These are the activations of a small network on made-up records, seen along a few directions, one row for each record.
After each row come some of the record's fields: G, H, F, S, W.
A field that a record lacks is written missing.
Other fields move the rows too, some of them a lot.
Strong random noise was added to every row along 15 fixed directions; ignore it. To show where, here is one row again and again, with new noise each time:
[ 284  551 -342  -23  185   43  180  377   42 -146   77 -400   57 -129
   73 -116 -217 -229  151   33 -240  -29 -135  221   27 -249  280  314
 -110  -53 -222  377 -341 -406]
[  26  -99 -204 -276  123   60 -216 -250  134   43  -32   77 -134 -290
    3 -144  177 -138   72 -130  137 -509  240 -131   57   95   83 -146
   97 -263  -24  144  187  161]
[ 201  417 -545   73 -291  -44   65  129  -10   99 -262  144 -275  191
 -123   28   41 -264 -286   38 -286  120 -235  104  -58 -370   54   42
  152  -92  150  302  231  -15]
[-189  130   97  -95  -58 -123  251  111   29   31   -6   43  371   68
   75  212  -18   62 -145  -41  -90  136 -575 -196 -412 -170  165   68
  164  103  137  371  363 -107]
[  10  -41 -255 -169  -46  152  -53  -90 -362 -282  264  183   33    4
   94  -45  -58   82  -71 -280    8   26 -575 -196   76   26  324  278
   -8  261  658   80 -146  139]
[ 141 -193    4   81 -254 -286 -609 -146  101 -152  -73  132 -202  -41
  101  161 -310 -215   60   92  382  342  -13  -50  137  -39 -194  160
  319   82 -167 -163  -34   46]
[ -31  131  237 -115  298 -127   21 -133   33 -102  282 -242   54 -158
  -97  135 -244   16  344  192  291  218  156 -272   64   41  120  -76
 -192  -22  -73  347   22 -284]
[ -52  -21 -157  -71  152  207    1  141    7   50  430   45  -46  246
 -156 -397  110 -247  255  223  332 -475  -14   -6 -195   24  180   12
 -291 -230  212  507  -45  -83]
[  84  293 -399  163   -8  136  538  137 -516  166  -28 -172   74   -5
 -168   35  -43  157 -210 -300 -308   -2 -229   -1 -145 -143  354  102
 -442  311  422   55 -180  132]
[  10  158   31  -70   82  107   68 -179  233  -16  132   65   82  -58
  111 -140 -202  -56  564   13   28    6 -158   54 -250 -113  397  -71
  107 -353 -143  314  436 -442]
[ 233  282 -266  -41 -189   96  -19   81   55 -170 -287  296 -354  269
    8 -117   82   41 -251  140  -33  161 -216  138  234 -290  -64  -51
  177   77   24   23  145  113]
[  -6  286 -292 -185   44   90   38 -215    7  -22    1   84   11 -312
  155   33  -33 -123 -150 -288 -203  -73  -52 -100  -18 -140  203  120
   80  -60  341   89   37  -89]
[-233  141  412  -21   56   52  -63 -293  118  104   69  -41   32  -27
   59  248 -109   80   81  167  536  165  323 -277   76   12   55 -168
 -121  115  217 -237   17  -50]
[-268   -8   83  233 -271  225  282 -221 -223  437  -59  -77  138 -320
   27  450  -83  488 -186 -347  231 -108  397  -29 -230 -228  232  -87
 -208  104  364 -150   55  139]
[ 204  194 -124  -50  124  150   -9   28   42 -129  -26  -66  -76  -72
  100 -216  -86  -53  270  -35   43 -142 -114   74  104  -22  313   58
  -32  -30 -116  -35  -94  -68]
[ 289  -55  329  532 -289  -59   67  197  289  -84 -603  164 -164 -242
  222  235  121  -97  103   37 -264   17  265   89  -90 -140  -85  -85
  217 -193 -294 -144   63 -236]
[ 218  498 -260 -194   96  151 -209    8  300  -13 -140  -91 -361 -190
   19 -110  114 -265   89  107  125 -371  115  -68  314 -132  338  -38
  162 -311  -89  190  -14   23]

[  55 -290   67 -304  -11   25 -142  -31 -143 -484   50 -202  224  199
  210   66   67   51  353    8 -100  181 -194    6  392  315  -35   49
  151  222  155 -252  -98 -246] => G is g2, H is h1, F is f4, S is s2, W is w5
[-137 -327 -137 -149  323 -126   -6 -192 -311   31  611   27   68 -201
 -238 -236 -213   49  -58 -109  127   44  119  -70 -114   80 -166  143
 -406   52   60  348 -208   70] => G is g2, H is h2, F is f2, S is s2, W is w1
[-168 -129 -257 -510   16   95 -194 -253  -57  -53   60 -112  212  135
  107  -60  216  -42   85 -206  -33 -232 -149   11  191  254   26  -96
  236    3  174 -290  234  122] => G is g1, H is h2, F is f2, S is s1, W is w1
[-261 -315  541  -99  227  134  116   85  306   52  118 -169  513 -112
  234 -170  -45  297  415   -2  402 -447   77  164 -324  185   67 -106
    0  -77 -624  -74  136 -117] => G is g1, H is h2, F is f3, S is s2, W is w6
[   2   84   21  107   37  -30   -9  211  -62   84  118 -317  -37 -116
 -127  115 -172  240 -156   86  340  -32  243   28   52  -43  -75   92
 -165  170 -345  151 -301  124] => G is g2, H is h1, F is f3, S is s1, W is w6
[ -96 -235   83   98  -64   -4  145  -97   -4 -144  115  406  140  182
   89 -107  -91  118 -212   13  -70  352   -8  126 -342 -107 -355   49
   -6  110   19  107  131 -198] => G is g1, H is h1, F is f3, S is s1, W is w3
[-104   13 -298 -212 -164  -97 -430  279   48  -65  334  -92   25  145
  -13   -1  -23 -192 -318  118  313 -150 -189   87   29  -18 -208  315
  276   84  -34  417 -150   95] => G is g1, H is h1, F is f4, S is s1, W is w6
[  22 -330  140  -23 -209 -149  -12  286   -4 -188 -362  108  231  172
  127   56  249  133 -331  -61  -87  -62 -402   32 -136  119 -245   18
  330  360 -228 -155  112  257] => G is g1, H is h1, F is f4, S is missing, W is w6
[  -8  494  214   71   21  -83   45 -153  125  140 -335 -276  -11  181
  -22  268  -58 -160  -17  244    6  478  224  -91  182  111  -34 -204
   30  198 -160 -566    5 -104] => G is g2, H is h2, F is f3, S is s2, W is w3
[ 155  283   70 -113  -89  -45  144  558  122  -10 -422 -209 -220  449
 -253   72  321  475 -358  488  137  -13 -143  176  356 -273 -195 -286
  143  142 -640  256  167  351] => G is g2, H is h2, F is f4, S is missing, W is w1
[ -36   53  -79   84    8 -142   -6  115  103  220  -88   55   48  130
  -53 -121  184 -533  -96   72 -185 -192 -141 -149 -258   67   50   92
  -13  -96  190   -8  -41   43] => G is g2, H is h1, F is f4, S is s2, W is w5
[   3  241  494  232  -79 -133   60  291  439  164 -401  -42  113   27
  162  247   87  -38  -74  272   70    5 -146  -90 -207 -222   89  -40
  266  -87 -385  -62  108   -1] => G is g2, H is h2, F is f1, S is s1, W is w1
[-337  248  292 -285  160 -171  377   63  -23   82   26 -104  350  173
 -143  317  224  235 -545  212  -48  266 -318 -412 -139  -40  -81 -165
  -33  293  181  240  267  150] => G is g2, H is h1, F is f2, S is s1, W is w1
[ 119 -170   26 -284  256 -176  172  152  -14 -223 -237  -21  129  192
  -25 -260  204  -63   90   20 -268  -34 -257   50   78  223 -284 -179
    3  149 -276  -63  247   36] => G is g1, H is h1, F is f1, S is s2, W is w5
[-161   83  219  -73   27 -122   45 -111   71  175   -4  -41  -29  121
 -162  210   29   37   83  180  152  193  100 -215   16    1  -53 -239
  -40  -72   87   44  304  -25] => G is g2, H is h1, F is f2, S is s2, W is w5
[   7 -256   24  414 -289  -50   51  264 -123  234   67  114  -99  -58
 -133    0 -128  191  167 -135   29  -55 -233  233 -285 -145  102  102
   49 -206 -170  193  141  140] => G is g1, H is h2, F is f2, S is s2, W is w5
[-163 -301  152 -315  166 -227  -28  109   49 -371  199   61  502  -72
  276  -58  -72  -42   24 -149 -175  103 -530  -45 -235  196 -249  267
  291  122 -104  203  136 -213] => G is g1, H is h1, F is f3, S is s2, W is w5
[ -23 -366  202   72 -168 -199 -178  118   -8 -107  -60  109  -11  -62
  -52  278  284 -105 -157   64    0 -129   18 -352  -26  208 -207  -20
  159  -34  171  158    6  157] => G is g2, H is h1, F is f2, S is s1, W is w6
[ 120  167 -248  -72 -105   -9   91   18   84   16 -229  166    7  -68
  176  -59  -91   93 -225 -229 -348   91 -321  241  -55 -314   60   87
  276  -23 -158  -38  180   76] => G is g1, H is h2, F is f1, S is s1, W is w3
[  -2 -158  166  268 -263   96 -162    5   36  -27   16  183 -262 -236
   22  243   44  133 -114    0   94  -61  331   -4   90  -68 -105   53
  129 -184   97  107 -142   27] => G is g2, H is h2, F is f3, S is s2, W is w6
[ 121  132  -26  201  -51  184  -14   34   35   86  -31  273 -336  167
 -159 -242  161 -150   86   95  111 -291 -176 -202  -95   74  372 -108
  -90 -167  224  133  101  166] => G is g2, H is h1, F is f3, S is s1, W is w6
[ 148 -272  401  215  135 -147 -135   91    9  -99  -44  -51  -65 -447
   50  101    5  -63  369 -121   67 -225 -116 -372   42  226  289   48
  -24 -133   14   76 -176   66] => G is g2, H is h2, F is f1, S is missing, W is w5
[-340  402   85 -454  247   44  -25 -457  343  337   56  -32   75  201
  -48  -43   99 -231  159  243  222  -90   56 -271 -107   52  267 -375
  122 -286   76  -49  588  -67] => G is g2, H is h1, F is f1, S is missing, W is w1
[ -81  632 -370 -125  -80  204  163   91  278  277 -242 -104   46  -31
   99    3  267 -393 -192  -58 -295 -418   93  124 -157 -143  202  -55
  205 -298  100  120  274 -230] => G is g1, H is h1, F is f3, S is missing, W is w4
[-135  128  301   29 -117   63  -62   70   35 -138   67  124   -7 -144
  153  335  -63  345 -318   15  231  226 -204 -217   83 -137   52  173
  200  181  180   98 -120   93] => G is g2, H is h1, F is f3, S is s2, W is w3
[  -2  411  252   95  186   42  291   86  -97  -10  -91 -198  -38   32
 -167  223   95   34 -119  153   57  147   59 -382  148   96  235 -144
 -313  248  282    2 -177  -22] => G is g1, H is h1, F is f3, S is missing, W is w6
[ 147  374 -100 -155   87   92   66   68  -14 -147 -251   16 -335  158
 -129   13  370 -119 -252  198 -111  -53   70 -252  503   40   44 -141
  -85  102  367  -67 -163  232] => G is g1, H is h1, F is f4, S is s2, W is w3
[ 114 -342 -494 -169  -23  222 -294  138   60 -194   81  269  -78 -181
  229 -513  127 -170 -185 -293 -124 -631  -49  375    2  -36 -223  318
  161 -105   26   -3 -222  160] => G is g2, H is h1, F is f1, S is missing, W is w4
[-150   47  260  206  -46  -84  541  -24 -127  113 -104  -20  102  141
 -173  306  142  137   14   90 -273  315  186 -130 -211    6 -147 -337
 -279   47  260  171  345 -261] => G is g1, H is h1, F is f4, S is s1, W is w3
[-439  495  494 -143  358  -58 -122 -184  605  371   87 -113  180 -312
  180   97 -162 -234 -303  215  557  -93  615 -204 -139 -107 -174  -40
  -56  -65 -205 -210 -187  -91] => G is g1, H is h2, F is f3, S is s2, W is w6
[ -79  -18  206  -44   48  -20  -83  -97  211  -40  -37  -84  208   -1
  198   78   65 -245  172   73  -62   -6  228  -20  -53   95  -96  -18
   51 -122   -6 -221  -29 -304] => G is g2, H is h2, F is f2, S is s1, W is w1
[ 329   85 -168  412  -27    3 -265  207  -98  -47  191   94 -394 -172
  -30 -222 -392 -120   86  -41   73   96 -226  159  149 -124  271  464
  -68  -28 -106  -57 -583  138] => G is g2, H is h2, F is f3, S is s2, W is w2
[  26   90   30  269   89 -271  233 -112   20  292 -260  315 -210   85
 -219 -162   -5 -172 -381  124  -62  272  257  -77 -218  -88 -412 -206
 -304  138  -76 -172  124  231] => G is g1, H is h1, F is f4, S is s1, W is w5
[-109  181 -344 -370  107 -138 -243   80  106  103  109 -360  172   49
   25   42  -33 -351 -291  118  180 -116  227   55   51  -22 -323  127
   23  109  -82   91 -241  -66] => G is g2, H is h1, F is f1, S is s2, W is w3
[   0 -177  477  124  290  -83  135   26   88   64  -13 -164  229 -462
  116   17 -180  330  184 -146  114  -77   59 -139 -178   67  190   32
 -122   71 -522 -165 -180  120] => G is g2, H is h1, F is f2, S is s1, W is w3
[ 143   63  244  374 -232  134  261  534 -107  -91 -113    2 -148  254
 -138  121   61  485 -168  229  161  105 -367   74   12 -256   98   10
  -71  230  -89  220 -117  207] => G is g2, H is h2, F is f1, S is s1, W is w6
[-146 -321  257  110  284 -188  203 -410 -209   46  191  352    3 -296
 -122 -177 -189  123  130 -269  -83  228   16 -245 -246  160  -70 -147
 -326    8  124  -54  224   60] => G is g1, H is h2, F is f2, S is missing, W is w5

Here are new rows. What are their fields?
[ -90 -208    7  -84 -266   69  -60  388   15  -86   -7  169  -70  362
  -40   22  392  146 -496  229  201 -260 -109   34   77 -125 -345   24
   95  145  189  220  -99  301] => G is g2, H is h1, F is f4, S is s1, W is w6
[ -27  510 -504 -346  206   94    0 -235 -103  274  116 -308 -254   16
 -268 -112  -55  -80  -88   27  165 -107  344  -29  293  -38   93 -167
 -195  -51  113   75   43  109] => G is g2, H is h1, F is f1, S is missing, W is w5
[ 266 -286 -257 -266  278 -131   80   16    2  -72 -211   16 -263 -305
 -308 -209  367  120   33  -56 -261 -489  150 -143  108  155  -97 -353
   48 -293 -496  600  363  302] => G is g2, H is h1, F is f1, S is s2, W is w3
[  -2  258  173 -324  425 -188  251 -350    1 -159   57 -184   55   62
 -134   -5 -342  166  276  184   61  663  220  -39  284   37 -273 -334
 -248  207 -265  -61  260 -317] => G is g1, H is h2, F is f1, S is s2, W is w6
[  83  -69 -280 -288  150 -156 -186  -99  -18  -47  -27 -140   81 -179
   76  -49 -114 -131 -129 -163  -96  -67   39   15  141  -12  -79  139
   94   52 -123  -86 -201  148] => G is g1, H is h2, F is f1, S is s2, W is w3
[  69   17  243   97  -54  168   -1  -10  -22 -202  163   30 -116 -132
   31  101 -132  300  395   31  163  142   56  -15  171   -7  233  -50
   40 -119    7  162   64 -229] => G is g1, H is h1, F is f2, S is missing, W is w6
[ 206  -27 -240   40   59  -56  -98  246   41 -116    0  -54 -123  -71
  -49 -162  117 -384   48   55 -160 -299  -10   23   16   23  -69  163
  -11 -163  -63  273 -257  -46] => G is g2, H is h2, F is f1, S is s2, W is w6
[ -10   21 -279 -272   45  266  -83   68  120   14  221  180 -208  246
 -121 -404  242   28   68  155   79 -397  -75  191  125  -50  110 -134
  104 -348  -63  341  189  128] => G is g1, H is h2, F is f2, S is s2, W is w3
[-135 -219 -129  257 -366  -18 -227 -320 -129  264 -148  160 -161  -58
  -87  235  144 -386  -41 -173 -114  -11  332 -113  -61  166 -110 -110
   12 -115  546 -408  112  121] => G is g1, H is h2, F is f2, S is s2, W is w3
[ 301 -209 -158  456    5 -261 -122   19 -107  -23  -50  233 -124 -402
  134 -227 -557  -67  -30 -340 -224  324 -124  277 -238 -163 -103  433
 -141  146 -359 -284 -458   67] => G is g2, H is h2, F is f4, S is s2, W is w3
[ 320  420  -65   68  476  -94  250  178   52 -239  -85   35 -366 -240
 -194 -225  286 -545 -149  177 -540 -123  332 -281  284  162 -167  -50
 -350 -166  167  259 -410 -132] => G is g1, H is h2, F is f3, S is s2, W is w6
[-152  201 -229 -395  161  160  -82 -233  230  -83  295   61   56 -290
  266 -160 -164  -64 -229 -105  -20  -20  375  296   59 -250 -274  219
   62 -169   -2  168 -105 -368] => G is g2, H is h1, F is f3, S is s2, W is w5
[ -95 -280  -63  199 -301  -41 -386 -232   38  -95  232  622 -284 -650
  210   98 -132  -52 -253 -416    1  -68  -22 -121 -147 -134  -58  307
  341 -276  449  273  -45   49] => G is g1, H is h2, F is f4, S is missing, W is w6
[  53   49  -15 -237  260 -146   25  -44  255  -52   91 -156  115  -81
    6 -206  -96  -47  392   79 -116  -77 -117   54 -111   -6   95  -65
  159 -334 -502  370  309 -248] => G is g2, H is h2, F is f4, S is s1, W is w5
[ 197   28 -135 -113  185  -97  -97  -27    7 -187  -68   40 -333 -120
 -166 -103  153    2 -280  108   30  -43  286 -122  309   52 -256  -97
  -86   81 -146  100 -200  194] => G is g2, H is h1, F is f4, S is s1, W is w6
[ -49  307  -30  -29 -159 -149  -91  129  233  151  -72 -176  -25  378
  -14  169    8 -412  -69  376   30  224  159  142   51 -211 -285  -32
   75 -125   40    9   58 -297] => G is g2, H is h2, F is f1, S is s1, W is w5
[-119  475 -239 -561  317  357   49    7  246  -58  162 -122  107  236
  170 -495  130  -25   36  102  122 -388  -67  203  159   -4  141  -15
   20  -65  -25  -24   18 -113] => G is g2, H is h1, F is f4, S is missing, W is w5
[  40 -297  161  410 -236   97  104   29  -59  178  -94  257 -189  297
 -154 -141  -13  231  133  163  140  127  343  321 -141  -52 -290 -259
 -182  -14 -254 -231  170    1] => G is g2, H is h1, F is f2, S is missing, W is w6
